Small tables with named rows and columns. After each table, cells are looked up by row and column.

rud
|  | vaf | ker | nuz |
|---|---|---|---|
| putiv | 377 | 486 | 298 |
| beto | 343 | 613 | 231 |
| zol | 675 | 589 | 755 |
| zurune | 667 | 640 | 733 |
| vorumos | 369 | 773 | 257 |
| vapeko | 372 | 572 | 267 |
| lukala | 343 | 564 | 227 |
| rom | 634 | 614 | 686 |
| risus | 353 | 586 | 243 |
| vose | 348 | 584 | 246 |
| vapel | 356 | 535 | 250 |
| kazifu | 350 | 571 | 248 |
| zonelun | 345 | 600 | 234 |
| netikul | 499 | 452 | 481 |

vorumos, vaf => 369
rom, ker => 614
vapel, vaf => 356
vorumos, ker => 773
vapel, nuz => 250
vapeko, vaf => 372
netikul, nuz => 481
beto, nuz => 231
beto, ker => 613
lukala, ker => 564
vapel, ker => 535
lukala, nuz => 227
vapeko, nuz => 267
zurune, vaf => 667
risus, nuz => 243
vose, nuz => 246
zonelun, nuz => 234
putiv, vaf => 377
zonelun, ker => 600
beto, vaf => 343
Which row has the largest nuz? zol

fop:
cols = nalov, zafomo, gora, nani, napu, zurava
ronaka: [432, 698, 441, 522, 566, 469]
nipa: [535, 66, 883, 589, 596, 350]
devufav: [112, 440, 837, 621, 417, 318]
tomos: [219, 717, 131, 433, 465, 654]
vomora: [565, 570, 200, 607, 632, 438]
bak: [516, 407, 411, 598, 581, 342]
moraso: [571, 624, 431, 636, 588, 399]
fer: [447, 125, 549, 525, 573, 404]
ziz: [912, 374, 640, 531, 416, 653]

moraso, nalov -> 571
devufav, zafomo -> 440
tomos, nalov -> 219
ziz, gora -> 640
fer, gora -> 549
bak, zafomo -> 407
ronaka, nalov -> 432
moraso, napu -> 588
ronaka, zafomo -> 698
fer, zurava -> 404
nipa, zafomo -> 66
tomos, gora -> 131

dopiden.tsv
	gimeram	vosukep	zuz	zozuto	sim	tuvi
gok	40	62	48	34	46	83
pedu	65	91	81	33	84	65
vipivif	50	58	62	61	71	45
gegofu	47	59	76	30	62	66
veg	18	55	90	46	63	60
fovemin	62	45	68	31	86	69
gabevuv	57	44	62	10	89	63
mobakiz	43	57	69	62	76	42
nemilif	61	59	64	10	90	57
fizeman	47	48	73	27	57	68
vikuzi	26	53	59	36	60	91

zuz of gegofu = 76
vosukep of fizeman = 48
vosukep of gok = 62
sim of fovemin = 86
zuz of fizeman = 73
zozuto of vikuzi = 36
zozuto of fizeman = 27
vosukep of nemilif = 59
vosukep of fovemin = 45
zuz of nemilif = 64
sim of gabevuv = 89
vosukep of pedu = 91

Table vukadul
	nov	zonu	tezo	dul
nem	101	104	100	92
vaneziz	84	64	155	119
mopag	181	191	148	176
lef	192	168	215	234
vevuge	80	124	15	15
lekid	137	112	207	190

nem, dul => 92
vevuge, nov => 80
lekid, nov => 137
vevuge, tezo => 15
lekid, zonu => 112
lef, zonu => 168
vaneziz, zonu => 64

ganok =
	dab	navul	ner	lisat
melid	13.34	-19.64	-20.59	23.45
nidim	-5.84	-64.12	-14.26	3.50
tivugot	47.41	1.41	-27.57	-3.75
tal	37.10	-54.95	-5.10	32.59
bizageg	19.14	-25.62	-2.70	62.81
geta	40.41	-20.11	-0.81	19.55
vaveda	3.13	-11.07	-35.42	-27.37
fofivol	-13.29	-65.35	20.72	-15.03

navul of fofivol: -65.35
navul of geta: -20.11
lisat of tal: 32.59
lisat of nidim: 3.50
lisat of vaveda: -27.37
ner of nidim: -14.26
lisat of melid: 23.45
dab of vaveda: 3.13
dab of nidim: -5.84
ner of tivugot: -27.57
lisat of tivugot: -3.75
navul of tal: -54.95
dab of geta: 40.41
lisat of geta: 19.55
dab of tal: 37.10
dab of tivugot: 47.41
navul of melid: -19.64
ner of tal: -5.10
dab of fofivol: -13.29
Which row has the largest dab? tivugot

gibazo =
fields: rer, suv
vis: [121, 70]
tisas: [75, 128]
zabisa: [80, 171]
riruz: [24, 227]
rup: [132, 171]

suv of riruz: 227
rer of riruz: 24
suv of vis: 70
suv of rup: 171
suv of tisas: 128
rer of zabisa: 80
suv of zabisa: 171
rer of rup: 132
rer of tisas: 75
rer of vis: 121
Which row has the largest suv? riruz

pov =
|  | korizi | zem | pafi | tinat | lunevul | birata | gafol | mozoso | vibu |
|---|---|---|---|---|---|---|---|---|---|
| remavad | 44.1 | 62.4 | 49.1 | 66.7 | 73.7 | 59.1 | 39.5 | 52.6 | 55.7 |
| ker | 46.7 | 54.2 | 49.9 | 55.9 | 57.7 | 52.1 | 46.5 | 51.5 | 52.1 |
| lil | 43.6 | 67.3 | 47.3 | 75.5 | 84.3 | 69.4 | 25.4 | 49.7 | 61.1 |
| romovob | 46.7 | 51.6 | 50.3 | 54.0 | 52.2 | 52.4 | 43.5 | 50.5 | 53.5 |
| lavuz | 61.9 | 24.6 | 49.9 | 12.6 | 4.0 | 25.4 | 80.8 | 44.8 | 31.4 |
| gesi | 47.1 | 60.4 | 47.8 | 63.4 | 71.5 | 58.9 | 41.0 | 50.2 | 53.3 |

pafi of gesi is 47.8
tinat of remavad is 66.7
vibu of romovob is 53.5
zem of romovob is 51.6
birata of lil is 69.4
korizi of lil is 43.6
birata of ker is 52.1
tinat of romovob is 54.0
mozoso of lavuz is 44.8
korizi of gesi is 47.1
birata of remavad is 59.1
gafol of lavuz is 80.8
tinat of gesi is 63.4
korizi of remavad is 44.1
birata of romovob is 52.4
birata of gesi is 58.9
Row with the largest pafi: romovob

